Each row below holds a small network's activations on one input, seen along a few directions.
Each table varies a few parts of the input and shows all the possible inputs, shuffled.
A made-up example of a description, with smaller parts first: line(4) and (point or (values(2) and ring(5)) or ring(11)).
Shared parts are said once, and a part with two or three values counts as separate values.
In the rows, 128 means zero.

Other details of the inputs vary at random and push rows far along two fixed directions, the same in every table; ignore that.

Rows:
r1: [103 112 161 211 124 99 131 85 173 75 145]
r2: [190 122 87 74 76 117 126 194 53 194 145]
r3: [142 88 143 176 87 74 132 143 133 124 155]
r4: [86 75 201 178 173 108 136 109 192 87 110]
r5: [85 214 90 8 193 227 85 131 118 158 79]
r6: [192 121 88 72 68 123 130 194 58 191 145]
r7: [183 128 94 67 78 122 129 178 54 179 142]
r8: [112 112 152 219 118 101 141 103 175 83 141]
r9: [191 123 86 70 73 113 119 190 57 196 142]
r10: [154 103 137 40 98 123 106 229 78 211 105]
r11: [84 179 129 78 240 199 129 55 174 83 99]
r12: [114 235 47 37 173 228 115 76 95 137 103]
r13: [110 235 40 39 181 225 111 81 95 142 108]
r14: [80 211 82 121 186 207 111 46 162 80 117]
r15: [99 117 149 214 132 97 139 92 174 72 142]
r16: [112 112 159 213 118 103 131 92 172 84 142]
r17: [119 55 192 145 124 85 130 170 149 140 111]
r18: [103 106 152 211 126 97 138 102 167 81 154]
r19: [157 85 153 181 76 82 141 153 121 131 153]
r20: [144 85 144 175 83 71 144 148 125 137 154]
r21: [157 48 191 135 129 71 150 162 143 137 130]
r22: [76 212 84 123 188 208 123 45 160 88 116]
r23: [76 81 203 181 153 106 120 131 190 104 108]
r24: [197 127 92 72 67 114 131 189 53 188 130]
r25: [79 216 81 126 196 199 116 51 153 79 111]
r26: [155 87 151 176 77 69 143 151 120 126 146]
r27: [186 124 95 64 71 114 134 179 51 194 138]
r28: [98 74 200 175 175 101 142 103 191 85 114]
Description of these inputs: line(8) or (values(4) and ring(5)).
Q: Which of the alternatives is r18?
A: values(4) and ring(5)

Rows:
r29: [121 151 112 163 129 150 165 59 139 109 136]
r30: [139 167 107 49 158 191 150 124 100 157 74]
r31: [143 52 171 102 90 60 118 206 91 165 120]
r32: [132 77 152 149 38 47 98 196 98 150 150]
r33: [107 107 142 220 134 66 150 84 159 62 152]
r34: [148 162 84 88 112 167 150 89 71 167 142]
r35: [194 150 115 33 143 145 115 117 93 91 123]
r36: [122 196 102 93 99 181 106 136 96 154 104]
r37: [111 119 134 213 135 119 118 122 185 93 149]
r38: [103 125 130 202 139 90 132 89 153 64 131]
r39: [130 135 103 44 164 139 138 146 88 132 93]
r40: [128 167 72 86 126 147 107 132 85 116 112]
r41: [119 155 135 61 141 182 116 134 106 171 81]
r42: [93 113 127 196 144 90 156 60 157 58 157]
r43: [159 98 137 146 61 83 107 223 113 178 164]
r44: [106 183 86 73 119 149 91 147 84 125 117]
r45: [148 76 158 99 117 103 113 208 122 192 135]
r46: [108 96 185 168 142 121 159 90 168 120 107]
r47: [119 134 150 229 119 118 148 79 169 90 119]
r48: [151 188 78 102 126 169 149 95 97 147 117]
r49: [110 186 107 94 90 176 94 127 107 163 109]
r50: [99 118 143 125 192 143 136 106 177 125 131]
r51: [159 170 60 87 146 152 133 135 106 160 153]
r52: [75 170 118 80 207 174 115 99 133 84 81]
r53: [137 171 55 66 158 178 130 103 90 164 170]
r54: [112 151 135 196 116 149 130 89 157 95 109]
r55: [122 139 115 190 151 125 128 110 171 105 148]
r56: [100 95 178 183 175 118 131 140 194 104 126]
r57: [163 105 113 135 76 110 110 208 112 167 154]
r58: [92 183 134 99 187 206 131 89 145 113 69]
r59: [178 118 162 138 158 134 124 107 180 75 154]
r60: [95 134 105 144 151 119 140 60 115 88 160]
r61: [158 45 158 97 97 51 147 184 89 163 129]
r62: [67 137 132 81 186 149 110 88 138 108 102]
r63: [111 110 127 208 150 108 156 83 185 92 179]
r64: [114 136 112 46 172 168 108 142 128 180 124]
r65: [81 93 201 184 141 123 138 83 185 116 107]
r66: [246 79 182 114 59 93 146 161 104 138 134]
r67: [153 88 125 137 56 71 114 197 84 136 137]
r68: [142 95 140 146 58 84 95 206 126 181 167]
r69: [172 58 154 123 117 81 153 208 127 173 137]
r70: [110 145 140 187 97 147 123 113 149 105 112]
Q: Describe the family of inputs behind these rows.
A: values(3) and (point or ring(5) or line(8))
Q: Changing only the values(3) part turns r32 into r68. The same change can be made to r38. Which row results?
A: r55
Q: Changing only the values(3) part turns r48 into r33. The same change can be made to r36. Which row results?
A: r44
Q: Which other rows does r29 become when the values(3) part takes its other values? List them by row number.
A: r42, r63
Q: Which other rows does r64 become when the values(3) part takes its other values? List them by row number.
A: r62, r65

Rows:
r71: [156 104 103 81 103 95 125 189 76 165 144]
r72: [140 84 182 172 139 103 158 108 170 106 141]
r73: [94 100 188 210 116 107 128 130 175 109 123]
r74: [121 191 89 40 203 207 129 82 123 121 93]
r75: [64 137 132 181 161 122 117 92 180 73 136]
r76: [196 130 83 105 55 109 152 147 52 173 146]
r77: [92 96 158 230 123 84 124 111 187 87 158]
r78: [123 149 116 61 156 165 116 122 105 139 101]
r79: [196 71 117 96 73 66 135 214 66 190 165]
r80: [128 122 156 252 86 94 141 84 166 64 152]
r81: [96 152 114 162 169 145 120 82 168 93 148]
r82: [184 73 153 141 40 88 132 220 99 205 132]
r83: [103 164 128 94 148 158 108 121 130 134 99]
r84: [111 190 89 41 202 205 122 89 118 118 84]
r85: [118 158 112 56 145 172 111 130 105 144 98]
Q: Describe the family of inputs behind these rows.
A: values(2) or ring(5) or line(8)
